Each row below holds a small network's activations on one input, seen along a few directions.
Each table varies a few parts of the input and shows all the possible inputs, shuffled.
A made-up example of a description, with smaller parts first: one of 2 separate values, together with either a single point or one of 9 places along a line or (one of 4 places along a line, together with one of 5 places around a ring).
Shared parts are said once, and a part with two or three values counts as separate values.

Other details of the inputs shift rows strongly along three fixed directions, in all tables alike. That doesn't count.
These rows show it; all are for the same input, with only those details redrawn:
[ -4 -20  -5  34 -22   2  17  18 -10  41  -5 -34  48  28   0]
[ 16  62  21   4   5 -33   2 -28  -4 -40  48  34 -47 -33   0]
[ 18  52  10  30 -21 -13   6 -22 -22 -22  46   8 -15 -29   1]
[-21  28  16 -17  35 -27  44   6  16  -6  -8 -12 -64  37 -26]
[-11   2 -11  33  -6  -2  47  33  -9  35 -15 -60  23  41 -16]
[-24   7  24 -29  27 -18  15   0  20  11  -5   1 -47  36 -10]
[  4  16  14   5  -7 -15   3 -15  -3  -1  23  15 -11  -1   2]
[ -7   7   2  14   0 -11  31  13   2  15  -3 -25   0  28 -12]

A family of inputs:
x1: [-29  16  18 -33  31 -23  41   8  27   6 -22 -13 -58  55 -26]
x2: [-23   2 -12  11  47  11  77  34   7  -7 -24 -37 -37  19 -33]
x3: [ 13  13  -1   3  25  15 -11   2  -2 -10   8  41 -31 -18 -25]
x4: [ 33   9  -5  16 -16 -12 -18 -10 -13 -12   5  -5  -4 -22  28]
x5: [ 13  36  -4  -3 -21 -18  20   1 -21 -16  29  -7   1  -5  -1]
x6: [ 24  50   1  12  17   6   9  18 -23 -46  -5 -18 -30 -19 -29]
x7: [-16 -24 -16  35  17  16  25  18  -8  23  -7 -22  42  29 -10]
x8: [ 13  21   1  36   7 -22  -9 -22 -13 -11  41   3 -10 -23   0]
x9: [-13 -30  13 -24  -2  11 -11 -11  39  22 -39  22  -9  -1   7]
x10: [-20 -38  -7 -51  24 -17 -16  -9  30  21 -12   2  -7  51   0]
x11: [ 16  -8  17   7 -26  26 -63  -7  -1   6  10  54  32 -36   5]
x12: [ 15 -34 -19 -23 -18 -13 -62 -25  14  12   9  45  11 -17  42]
x13: [-23  -3  28 -95  33   4 -48   0  33  -9 -26  53 -53  16 -12]
x14: [  8 -22  -1  23 -42   4 -33   0   1  40  -9  14  36 -11  34]
x15: [ 19  47 -21  46  12 -21  39   9 -14 -20  10 -33 -54 -21 -11]
x16: [ 11 -34   4 -29 -41  -5 -64 -11   8  27   0  37  29 -12  49]
x17: [-14 -37 -16 -48  18   3 -11  -9  30  12 -33   7 -24   9   2]
x18: [ 25  19 -36  43 -44   9  38  26 -37  -8  -1 -61  32 -44 -10]
x19: [ -4   5   0  41 -23  26  29  17  -7  -9   2 -17  29 -23  -8]
x20: [ 11   7  -1  22  -2  23  15   4 -14 -30   3 -31  16 -22   3]
x21: [-29 -47 -21 -20  19  14   4  21   8  26 -25 -28  41  57  -9]
x22: [ -8 -18  17 -22 -19   8 -53 -26 -17  -5  27  47  50 -18  30]
x23: [ 11  11   9 -24  25  -8 -14 -38  23 -22  10  57 -66 -47   7]
x24: [ -2 -36 -28  14 -21  26 -17   0   0  -1   2 -10  63 -15  10]
x25: [-10 -57   1 -26  10  17   0   9  24  35 -67 -30  14  30  12]
x26: [-12   3  28 -35  37  -9  -9 -17   9 -34  -5  16 -21  20   2]
x27: [ 30  31   7  21  -7 -21 -10 -24 -26 -30  35 -10   2 -21  11]
x28: [  7 -21 -40  14  -5  28  -4  33 -17  14 -20 -25  40  13 -27]
x29: [ -2  27   8  27 -13  10   8  -8 -29 -14  30  21  19 -23   2]
x30: [-13 -43   2 -13 -29  28 -19  10  -1   9  -6   2  59  -9  18]
- Changing only one part turns x23 into x18. The same change can be made to x15. Which row results? => x16
- What do these inputs look like to the network? => one of 5 separate values, together with either a single point or one of 5 places around a ring
- Which other rows does x3 become when the choice among 5 separate values takes its other values? List them by row number. => x6, x11, x13, x28

A family of inputs:
x31: [ 51  60 -27  35 -45 -20   0 -19 -43 -42  43 -15  12 -64  19]
x32: [-26  -2  -8 -26  25   7  37  28  10  -7 -23 -25 -26  29 -22]
x33: [ -3 -23 -32 -18  19 -16  22   7  19  19 -28 -37 -22  32  -7]
x34: [ -4 -12  17 -26  -9  -5 -43 -24   4   8  10  35  25   9  18]
x35: [-16  -6  21 -43  11 -14 -30 -13  19   6  11  45 -26  15   9]
x36: [ -9 -19  -8  16 -18   4   3  14  -7  19   7 -16  43  18   8]
x37: [  8  34 -17  45 -17  -6  53  21 -36 -10  11 -59  28   3 -17]
x38: [ -1  20   1 -10  21 -15   0 -18   5 -14  23  17 -26   3 -12]
x39: [ 18 -26  -3  28 -32  24 -20  10 -12  23  -7 -12  54 -15   7]
x40: [ -6 -30  11 -26   4   7 -35 -22  29  16 -12  44  -9 -16  12]
x41: [ 18  -6  25   2 -21  -3 -49 -27   0   9  26  39  14 -22  26]
x42: [  7  27  11  -5  16 -22   5 -21   6 -10  23  24 -43 -16  -8]
x43: [ 15 -27   3   7 -13  18 -65 -18  -9   6  10  50  37 -32  28]
x44: [-13   5   4  -5   5  -9  35  20   0  22 -26 -32  -6  35 -15]
x45: [ -3 -15 -14  32  -3   7  -1  14 -13  19  -5 -21  41  25   1]
x46: [ 14  31   3   8   9  -2  -3  -7  -9 -31  10  25 -37 -37  -4]
x47: [  7  30  17   6   8 -11  15 -15  -3 -27  24  -1 -29 -11   3]
x48: [-23 -27  12 -18  27  -6   0   9  21  33 -34   3 -18  45   0]
x49: [-19 -29  12 -28  22  13  10   8  23   6 -32 -14 -13  28  -4]
x50: [-14 -37  10 -33  20  15  -5  18  20  23 -40  -8  -3  38 -13]
x51: [-10  31   7 -26   8  -7  19   5  18 -25  -4  15 -62 -13 -14]
x52: [  0 -61 -22  -2  -4   0 -33   2  10  37 -34  -8  33  28  32]
x53: [ -6  32  11 -10  31 -24  29 -21  11 -29  21   8 -56  -7 -10]
x54: [-17 -30  -7  -1 -13   6 -12  14   2  33  -3  -7  45  38   5]
x55: [ 11  10 -28  32  -2  10  28  20 -19   1   1 -34  14 -12 -27]
x56: [  3 -16   9 -17 -14  12 -34 -17  -4  -6   5  26  32 -20  17]
x57: [ 10  54  10  11  -6 -19  26 -18 -19 -39  34  -2 -24 -29   1]
x58: [ 14  28 -27  62 -12  12  48  32 -25  -8 -13 -46   5 -20 -18]
x59: [ 17  27 -14  47 -19  12  43  27 -18  -8  -9 -50   4 -17 -21]
x60: [-15 -19   3 -15  -5  10  12  16  14  23 -44 -14   7  17  -5]
x61: [  9  -1  -3  37 -42   1   5   5 -17  26  -1 -19  50  -8  12]
x62: [ 10 -31   4   6 -10  20 -60 -23  -7  -4  14  46  41 -33  34]
x63: [ 10 -11 -17  41 -16   4   5  -1 -19  15  22 -21  50  -6   4]
x64: [ -8   8 -11  23   7  -9  48  16   6  21 -13 -37 -14  19 -20]
x65: [-12 -44  -1   9   2   7 -24  10   1  46 -20   0  39  36  13]
x66: [ 21  30 -21  11   7 -19  44  18  -9 -22 -11 -59 -36  10 -16]
x67: [ -7  37  12 -16  11 -23  19   0   7 -15  15  13 -56   2 -11]
x68: [-14   0   4 -30  33  -2  16 -12  23 -19  -4   9 -46  -4 -12]
x69: [ 14 -21  19 -13 -11  16 -58 -28   2 -13  19  43  25 -31  25]
x70: [-20 -36  21 -36  22  -1  -8   8  25  35 -30  -3  -6  59  -5]
x71: [ -6  14  14 -28   9  -1   6 -13   4 -27  -1  12 -25 -16   1]
x72: [ 14 -13  -6  37 -28  11 -16   5 -20  17  14 -19  64   8   7]
x73: [-20  -7   0   2  -7  -5  24  21  14  27 -19 -17  -3  30  -4]
x74: [-21 -21  18 -51  12   5 -23 -15  28 -11  -1  42 -26  -3  14]
x75: [ 11  34  -9 -34   2 -31  -7 -16  10 -37  22  20 -61 -17  10]
x76: [-12  -7  -6 -18   7  11  12  18   1   3 -29 -20  12  26 -17]
x77: [-14 -25  16 -18  19  -4 -31 -18  15   7   3  32   0  19  20]
x78: [  2  37  22 -15  26 -18  13 -14   3 -36  22   6 -51   1  -9]
x79: [  9  31 -10  12  12   5   1  -1 -15 -36  13   8 -18 -20 -11]
x80: [-29 -41   6 -31  35  13   3   8  28  12 -43   3 -16  34   3]
x81: [ -2 -10   8  15 -10   1  11  10   6  25 -15 -21   9  18   1]
x82: [ 17 -12 -13  30 -23  25 -13  12 -20   3   1 -20  55  -9  -2]
x83: [ -6 -15   7 -32  -1   8 -31  -1  11   1   0  35  -3  -4   3]
x84: [-11 -26  13 -47  23   2 -29 -18  33  11 -13  43 -31  -1  -1]
x85: [ 36  61  -5  36 -32   0   7  -8 -40 -41  35   3   1 -70  -4]
x86: [ -7  14 -14   0   8   5  49  36 -12   1 -33 -51  -4  24 -35]
x87: [  2  32  -9  41   1 -10  42  17 -11  -3  -4 -30 -21   2 -13]
x88: [ 14  -3  21  -9 -27  -7 -57 -32 -10   6  30  50  32 -24  29]
x89: [-12  19   7 -32  16  -5  13   9  14 -17  -9  14 -53  -2 -17]
x90: [ 14  23  -8   7   7   1   3 -16 -10 -35  29  12 -13 -41 -10]
x91: [-19  -2 -18 -12  12  12  28  33   3   0 -23 -28  -2  31 -26]
x92: [ 29  15  -3  32 -23  -6 -34 -31 -22  -3  54  32  25 -46  14]
x93: [-10  20  15 -18   6 -16   5 -16  10 -23  27  23 -34  -6   9]
x94: [ -1 -29  -9  43 -18  11  -3   4 -13  25   2 -17  54   7  22]
x95: [ 12 -26 -28  33 -22  24 -15   6 -15  16   5 -13  68 -13  -3]
- What do these inputs look like to the network? => one of 5 separate values, together with either a single point or (one of 2 separate values, together with one of 6 places along a line)
- Changing only the choice among 5 separate values turns x93 into x47. The same change can be made to x75. Which row results? => x66
- Changing only the choice among 5 separate values turns x62 into x32. The same change can be made to x48. Which row results? => x67
- Which other rows does x73 become when the choice among 5 separate values takes its other values? List them by row number. => x61, x64, x81, x87
- Which other rows does x37 become when the place on the line of 6 takes its other values? List them by row number. => x34, x44, x57, x61, x88
- Which other rows agree with x53 in the choice among 5 separate values? List them by row number. => x33, x38, x40, x42, x55, x63, x64, x68, x84, x90, x92, x95
